Each row below holds a small network's activations on one input, seen along a few directions.
Each table varies a few parts of the input and shows all the possible inputs, shuffled.
A made-up example of a description, with smaller parts first: one of 8 places around a ring, together with either a single point or one of 9 places along a line or (one of 2 separate values, together with one of 6 places along a line).
Shared parts are said once, and a part with two or three values counts as separate values.
(in the rows, 128 means zero)

Other details of the inputs vary at random and push rows far along two fixed directions, the same in every table; ignore that.

A family of inputs:
row 1: [145 111 122 151 183  95 114 118 128 111 143 106]
row 2: [114 193 117 162 102  98 106 203 186  61 102 169]
row 3: [108 105 111 160 183  72 138 107 143 110 212 166]
row 4: [ 93 176 147 166 111 102 194 202 186  90  35 109]
row 5: [100 117 141 117 184 110 113 106  82 189 165 137]
row 6: [ 98 120 115 184 135 129 114 124 164 129  92 128]
row 7: [152 139  83 159 114 112 112 151 176  94 113  89]
row 8: [132 136 142  39  34 203 112 114  74 149 160 170]
row 9: [144  99 130  47 128 153 109 121  48 190 183  93]
row 10: [ 99  95 148 136 186 115 117  56  85 173 163 150]
row 11: [114 102 139  89  71 227 116  73  87 178 121 130]
row 12: [181 157 159 152 158  67 193 205 162  83  81 115]
row 13: [ 87 192 130  87  36 177  81 221 124 186  68  89]
row 14: [100 128 122 180 129 144 115 122 168 118  85 131]
row 15: [ 90  97 127  77  91 178 108 108  75 216 153 103]
row 16: [137  43  93 128 181 118 139  34 125 145 222  88]
row 17: [109 164 130  95  74 122 104 172 117 134 160 147]
row 18: [154 146 127 122 123 137 102 164 121 100  91 113]
row 19: [172 109 131  69  78 134 203 140 144 127 119  85]
row 20: [151 150 116 150 149  99 101 177 147  94  91 113]
row 21: [135 193 191 146 147  81 188 194 119 132  72 150]
row 22: [161 104 113 185 206 114 127  92 169  57 118 137]
row 23: [110 152 146 176 190 116 109 113 163  95  88 169]
row 24: [106 225 152  59  47 154  69 234  83 186  50 130]
row 25: [162  67  87 185 172 124 142  43 167  84 161 112]
row 26: [122  95 130  57  62 166 122  77  50 164 198 167]
row 27: [108 124 147 123 156 143 111  86  91 148 118 160]
row 28: [146 139 167 127 103  81 211 150 139  95 152 178]
row 29: [145  49  99 134 154 132 134  33 123 135 199  91]
row 30: [166 115  79 179 155 139 136 100 194  69 125 116]
Each input here is: one of 5 separate values, together with either a single point or one of 5 places along a line.
Question: The inputs of row 13 and row 10 match in every part but the choice among 5 separate values. If row 6 is changed in the same way as row 13 into row 10, which row does it become?
Answer: row 24
Question: Which other rows does row 12 become when the choice among 5 separate values takes its other values? List them by row number.
Answer: row 4, row 19, row 21, row 28
Question: Which other rows agree with row 1 in the choice among 5 separate values? List them by row number.
Answer: row 9, row 12, row 18, row 20, row 22

A family of inputs:
row 31: [125 158 115 144 110 131 110 164 162 107 101 124]
row 32: [132 112 139 127 131 126 154 106 124 122 142 145]
row 33: [135 163 130 150 131  97 144 183 166 104  94 117]
row 34: [126 139 109 174 157 106 116 151 176 102 102 108]
row 35: [115 152 126 118 113 146  94 151 120 146 109 124]
row 36: [113  91 112 205 205  97 126  75 167  97 144 142]
row 37: [131 142 112 152 126 127 118 142 162 100 111 125]
row 38: [120  75 119 134 148 146 128  51 110 142 166 136]
row 39: [134 122 119  89  88 166 114 127 106 157 126 101]
row 40: [126 144 149  75  76 153 133 143  90 156 127 141]
row 41: [133 136 143  83  89 147 142 142  99 153 127 124]
row 42: [133 163 138 136 136 103 133 178 142 121  97 120]
row 43: [140  60 140 119 151 134 170  37  94 131 180 151]
row 44: [148 127 142  77  80 154 148 133  95 142 132 124]
row 45: [117 139 150  82  91 146 130 137  85 162 130 142]
row 46: [114 106 154 109 145 130 134  86  78 160 154 156]
row 47: [110  66 129 136 171 143 116  31  86 158 176 149]
row 48: [137 154 108 157 122 118 118 170 180  93  93 105]
row 49: [130 155 151  73  89 150 126 162  86 165 115 124]
row 50: [124 153 124  97  97 156  96 156 112 154 107 111]
row 51: [120 159 155  73  89 150 121 162  81 168 115 135]
row 52: [148 129 127 161 148  97 160 142 164  88 116 125]
row 53: [136 117 120  96  90 166 121 113 112 142 134 115]
row 54: [142 137 143  74  73 155 143 144  97 148 127 124]
row 55: [138 156 109 154 120 121 117 170 176  88  94 113]
row 56: [125 104 146  99 118 142 148  94  90 153 153 143]
row 57: [131 126 124  88 101 163 103 129  97 165 123 104]
row 58: [128 132 134 171 162  91 150 129 161  88 124 154]
row 59: [121  77 120 134 143 148 128  49 110 136 168 144]
row 60: [138  72  85 187 220  69 116  73 163  96 205 120]
row 61: [144 148 116  99  78 157 113 165 131 128 102  98]
row 62: [109 171 145 141 131 104 124 180 138 123  99 144]
row 63: [125 130 107 178 159 108 122 129 176  95 115 121]
row 64: [123  90 115 155 167 127 126  74 135 125 148 126]
row 65: [135  76 139 123 158 125 161  68  99 145 163 129]
row 66: [110 134 120 137 124 136 106 126 130 135 124 133]
row 67: [123 137 111 179 154 110 120 131 175  87 115 137]
row 68: [142 176 120 104 119  84 110 215 136 121 145 108]
row 69: [130 104 145  98 125 140 149  96  88 156 151 132]
row 70: [105 119 118 174 169 112 109 106 147 118 130 141]
row 71: [143 160 130 147 120 103 148 181 168  96  96 118]
row 72: [115 164 138 164 151  90 133 175 163 103  98 140]
Question: What is each input in this table made of?
Answer: one of 2 separate values, together with either a single point or (one of 4 places along a line, together with one of 5 places along a line)
Question: The inputs of row 41 and row 63 match in every part but the choice among 2 separate values. If row 46 is changed in the same way as row 41 into row 63, which row does it become?
Answer: row 47
Question: The inputs of row 45 and row 66 match in every part but the choice among 2 separate values. If row 32 is changed in the same way as row 45 into row 66, which row does it become?
Answer: row 31
Question: Which other rows does row 60 become when the choice among 2 separate values takes its other values? List them by row number.
Answer: row 68

A family of inputs:
row 73: [124 163 128  88  68 170  94 169 108 152  98 117]
row 74: [128 185 145 105  87 135 123 200 129 129  82 130]
row 75: [134  75 148 123 168 105 168  62  93 133 186 154]
row 76: [129  98  92 217 204  90 122  96 196  74 129 115]
row 77: [117 109 130 161 167 112 136  98 142 121 130 136]
row 78: [118 110 112 162 150 122 127 100 151 113 142 133]
row 79: [147 119 129 165 162  89 165 126 162  91 130 131]
row 80: [125 100 109 186 174 110 129  83 167  89 146 143]
row 81: [118 151 114 166 154 100 102 155 161 110 114 126]
row 82: [121 147 127 156 157 102 118 153 149 116 115 130]
row 83: [137  41 111  92 129 178 123  18  72 168 188 111]
row 84: [140  56 125  75 117 183 132  38  62 178 176 111]
row 85: [135 171 151 104  91 121 148 184 125 121 102 142]
row 86: [141 115 123 135 141 125 140 114 134 121 130 116]
row 87: [122 145 125 175 160 105 126 140 169  94 101 140]
row 88: [125 122 112 145 130 134 114 111 146 109 135 135]
row 89: [130 124 146  98 110 147 139 115  96 146 131 140]
row 90: [122 175 116 113  95 131  94 192 139 131 112 119]
row 91: [148  80 132 150 169 101 174  73 134 107 165 137]
row 92: [121 133 142  76  84 168 119 134  86 175 121 120]
row 93: [125 150 121  74  75 159  95 157  98 160 135 119]
row 94: [120 123 112 198 193  85 116 121 173  95 130 134]
row 95: [141 121 123 145 146 118 141 124 144 115 123 115]
row 96: [130 136 159  67  77 147 155 146  80 162 130 135]
row 97: [128 105 143 111 144 127 140  97  92 148 156 138]
row 98: [138 105 107  90  89 172 107 105 108 148 151 103]
row 99: [123 127 147  98 110 141 140 124  98 154 129 132]
row 100: [116 189 112 141  95 124 102 206 172 109  85 117]
row 101: [133 153 111 149 131 119 113 168 166 107  95 104]
row 102: [130 102 154 106 126 124 170  97  96 142 153 147]
row 103: [136 127 149 133 136 108 165 126 128 111 131 153]
row 104: [122 171 134 105 105 130 104 185 121 144 105 121]
row 105: [137 114 104 100  95 162 105 116 122 138 144 104]
row 106: [117 120 121 146 136 132 118 115 134 133 123 125]
row 107: [114 103 113 199 190  95 130  90 169  99 133 135]
row 108: [133 148 154  77  94 128 143 163  89 151 135 135]
row 109: [122 174 122 122  90 145  94 181 139 126  86 120]
row 110: [123 126 149  99 110 142 141 126  98 155 127 131]
row 111: [122 199 128 159 120 111 108 216 180  96  60 127]
row 112: [128 106 143 110 144 125 140  97  92 148 158 138]
Question: The inputs of row 104 and row 81 match in every part but one. If row 77 is changed in the same way as row 104 into row 81, which row does it become?
Answer: row 107
Question: The inputs of row 91 and row 101 match in every part but one. If row 103 is changed in the same way as row 91 into row 101, which row does it become?
Answer: row 111
Question: What is each input in this table made of?
Answer: one of 2 separate values, together with one of 4 places along a line, together with one of 5 places along a line
Question: Which other rows does row 98 become when the choice among 2 separate values takes its other values? List them by row number.
Answer: row 105
Question: Which other rows does row 90 become when the place on the line of 5 takes its other values? List them by row number.
Answer: row 82, row 94, row 97, row 108
